Each row below is a small network's average activation on inputs in which a field has the value named, seen along a few directions.
Values that are neighbours, or in one group, have similar rows; names and order tell nothing.
(in the rows, 500 means zero)
Random noise pushes rows far along 7 fixed directions. That doesn't count. These rows show it; they differ only by the noise:
[595 521 472 545 445 448 618 484 344 628 346 674 502 605 385 506 311 288
 557 356]
[560 342 643 654 527 397 633 511 543 476 379 637 483 611 430 530 526 588
 470 664]
[445 405 570 512 480 448 585 415 406 438 511 642 458 543 596 530 512 437
 366 618]
[183 668 408 486 573 434 737 250 566 389 492 238 519 266 449 555 747 538
 505 377]
[419 496 418 365 447 422 294 419 391 401 702 581 426 469 725 578 440 266
 301 575]
[503 578 417 688 542 273 647 445 511 520 388 555 528 475 313 620 428 431
 578 387]
[370 488 448 482 446 366 477 334 576 393 545 423 457 425 562 594 618 419
 336 577]
[582 617 496 393 655 653 452 689 406 622 446 483 521 549 364 381 351 475
 797 294]
[540 551 432 574 520 621 433 493 466 521 295 535 514 571 401 360 485 387
 692 295]


Zazop, 9 values:
y9: [601 431 433 546 398 384 338 546 790 571 561 434 519 443 578 574 528 573
 399 575]
y8: [594 565 466 334 376 637 456 451 503 612 438 405 512 619 494 408 456 325
 491 368]
y3: [616 498 549 455 466 267 658 572 527 643 512 507 474 556 274 648 328 437
 475 538]
y6: [345 614 389 676 400 506 656 301 363 422 358 562 502 385 393 434 523 403
 555 303]
y7: [350 528 527 425 371 660 944 343 361 642 426 396 524 420 551 425 691 524
 372 354]
y4: [472 399 480 613 273 451 530 209 596 413 401 510 553 556 662 505 617 402
 239 563]
y5: [389 673 262 586 249 567 505 231 360 469 348 448 510 379 431 518 545 290
 473 269]
y2: [601 662 312 445 348 463 469 501 605 637 389 221 533 391 308 614 532 444
 540 304]
y1: [569 508 467 553 573 634 321 628 758 574 460 320 603 486 425 378 519 721
 716 428]
Zazop is arranged as a ring.
Question: Which values are neighbours of y1? Give them in the order they are listed.
Answer: y9, y4
Question: Which values are neighbours of y5? Give them in the order they are listed.
Answer: y6, y2

Kelat, 25 values:
g8: [503 503 617 348 591 512 614 587 396 480 629 490 448 511 492 611 508 605
 444 656]
g7: [373 527 554 539 799 724 614 618 600 529 386 317 527 458 419 336 671 703
 803 373]
g4: [394 482 726 323 578 529 859 554 421 542 498 438 476 463 427 396 510 617
 552 532]
g25: [493 449 673 390 605 690 547 641 561 581 470 561 479 576 524 330 476 608
 613 573]
g2: [596 572 518 604 474 355 552 556 582 552 370 543 513 495 235 618 368 591
 606 551]
g15: [474 506 517 269 397 485 596 388 274 524 617 550 452 567 603 556 422 209
 317 471]
g11: [536 429 520 306 472 611 366 547 502 558 642 488 537 454 620 472 368 521
 462 566]
g17: [442 530 532 485 526 357 780 352 381 438 417 477 540 498 453 570 438 514
 506 468]
g13: [263 525 519 427 594 534 454 372 519 287 714 441 567 471 740 467 646 569
 342 563]
g21: [568 386 586 642 514 674 594 540 551 559 335 611 481 594 540 331 626 601
 592 452]
g24: [372 479 443 375 522 657 385 477 506 367 535 301 431 397 548 431 765 483
 461 540]
g20: [410 481 577 459 533 385 597 467 581 431 508 400 412 427 500 539 626 470
 424 564]
g3: [490 482 444 662 321 594 423 386 546 564 360 482 500 529 428 490 559 503
 479 496]
g5: [506 501 534 746 456 507 682 447 792 463 237 215 564 451 281 461 878 747
 528 486]
g12: [604 391 572 405 409 523 424 512 605 527 646 491 451 554 692 543 559 529
 338 640]
g10: [434 645 414 571 465 322 412 445 544 343 600 405 572 408 423 644 538 505
 475 467]
g16: [472 413 471 466 434 756 358 501 428 537 459 566 512 534 678 271 503 439
 536 426]
g14: [401 290 481 653 335 547 531 341 384 409 444 703 445 456 653 493 626 446
 292 619]
g18: [418 522 359 731 351 282 553 274 585 429 329 500 449 427 335 608 632 432
 451 536]
g6: [596 553 390 384 450 687 307 637 431 638 424 466 423 548 496 355 492 396
 574 299]
g22: [431 655 406 532 426 565 695 324 206 451 480 577 525 399 637 509 481 437
 442 322]
g1: [399 350 702 430 571 493 730 380 441 477 574 617 540 536 652 469 512 623
 362 766]
g23: [444 693 314 598 627 501 534 480 347 451 598 555 648 411 585 545 350 485
 576 277]
g9: [374 556 479 321 620 618 419 458 666 467 545 256 541 444 569 477 709 520
 580 424]
g19: [488 267 710 595 381 417 498 360 486 372 515 721 411 653 604 459 509 519
 260 816]
Kelat is arranged as a network in which each value has 4 neighbours.
Question: How many steps from neighbour to neighbour lead from g12 to g4, at the fewest?
Answer: 4
A value of Kelat combines one of 5 hidden first parts with one of 5 second parts; all combinations occur once.
Question: g13 and g23 share the first part; g13 and g25 share the second. Which value has the first part of g25 and the second part of g23?
Answer: g16
Question: g18 and g14 share the first part; g18 and g8 share the second. Which value has the first part of g8 and the second part of g14?
Answer: g5
Question: g6 and g20 share the first part; g6 and g22 share the second. Which value has the first part of g22 and the second part of g20?
Answer: g17
Question: g12 and g9 share the first part; g12 and g21 share the second. Which value has the first part of g21 and the second part of g9?
Answer: g7

Zos, 25 values:
z14: [436 495 674 331 536 495 627 455 507 543 589 449 508 507 535 394 390 472
 423 575]
z15: [462 549 628 476 752 334 489 754 645 662 656 414 428 512 302 580 330 704
 682 539]
z21: [527 586 475 329 578 470 411 562 582 481 538 377 536 552 563 513 434 350
 522 446]
z16: [458 676 288 629 697 358 213 672 577 406 766 491 577 232 532 609 364 647
 644 487]
z18: [605 638 402 554 572 599 591 514 376 516 391 458 603 564 276 516 380 512
 666 355]
z12: [263 785 434 285 673 723 583 465 190 456 625 440 631 283 484 453 375 543
 689 306]
z19: [491 480 475 419 545 263 793 452 677 731 438 339 351 423 297 649 535 473
 436 560]
z23: [549 432 555 456 703 701 325 730 353 297 500 514 443 585 553 322 562 563
 668 439]
z17: [714 379 546 426 218 551 396 648 514 624 370 501 367 626 410 432 529 465
 385 621]
z25: [414 571 473 306 276 634 401 307 408 484 454 478 384 437 530 318 529 206
 442 426]
z20: [531 390 473 713 570 321 320 622 706 477 525 644 550 466 563 581 443 574
 515 658]
z11: [695 484 601 775 700 267 301 665 560 343 548 629 539 630 343 620 412 621
 663 622]
z2: [443 544 458 368 613 682 434 523 248 599 653 663 618 529 727 397 215 356
 608 375]
z9: [615 521 572 435 540 554 604 728 395 738 521 519 505 429 421 530 415 670
 656 443]
z8: [460 420 487 571 479 487 677 524 442 451 320 513 411 488 354 506 574 436
 560 433]
z13: [501 402 684 288 474 549 420 483 498 448 518 445 479 599 492 366 488 603
 448 709]
z6: [416 554 328 720 398 379 552 258 498 413 487 560 618 430 512 555 486 528
 415 425]
z7: [538 542 553 471 684 785 410 699 183 459 700 710 499 530 819 479 426 614
 614 478]
z22: [481 486 402 762 548 599 649 454 325 491 419 762 555 599 653 391 534 367
 559 322]
z4: [341 592 419 657 625 635 399 550 788 475 457 257 468 376 439 346 854 726
 699 274]
z10: [322 597 408 564 614 583 278 528 191 166 771 594 466 402 865 548 599 466
 439 531]
z24: [713 551 388 499 195 564 640 337 657 710 147 367 640 615 244 543 458 354
 476 189]
z3: [412 562 386 333 239 578 351 313 601 519 455 266 419 361 413 464 627 452
 427 501]
z5: [630 488 425 750 595 403 537 468 492 462 490 799 617 608 594 507 373 410
 538 432]
z1: [602 426 576 511 497 219 516 495 759 529 483 448 457 537 412 696 611 477
 394 607]
A value of Zos combines one of 5 hidden first parts with one of 5 second parts; all combinations occur once.
Question: z8 and z19 share the first part; z8 and z13 share the second. Which value has the first part of z13 and the second part of z19?
Answer: z14
Question: z24 and z5 share the first part; z24 and z6 share the second. Which value has the first part of z6 and the second part of z5?
Answer: z2
Question: z7 and z22 share the first part; z7 and z16 share the second. Which value has the first part of z16 and the second part of z22?
Answer: z20
Question: z25 and z3 share the first part; z25 and z23 share the second. Which value has the first part of z23 and the second part of z3?
Answer: z10
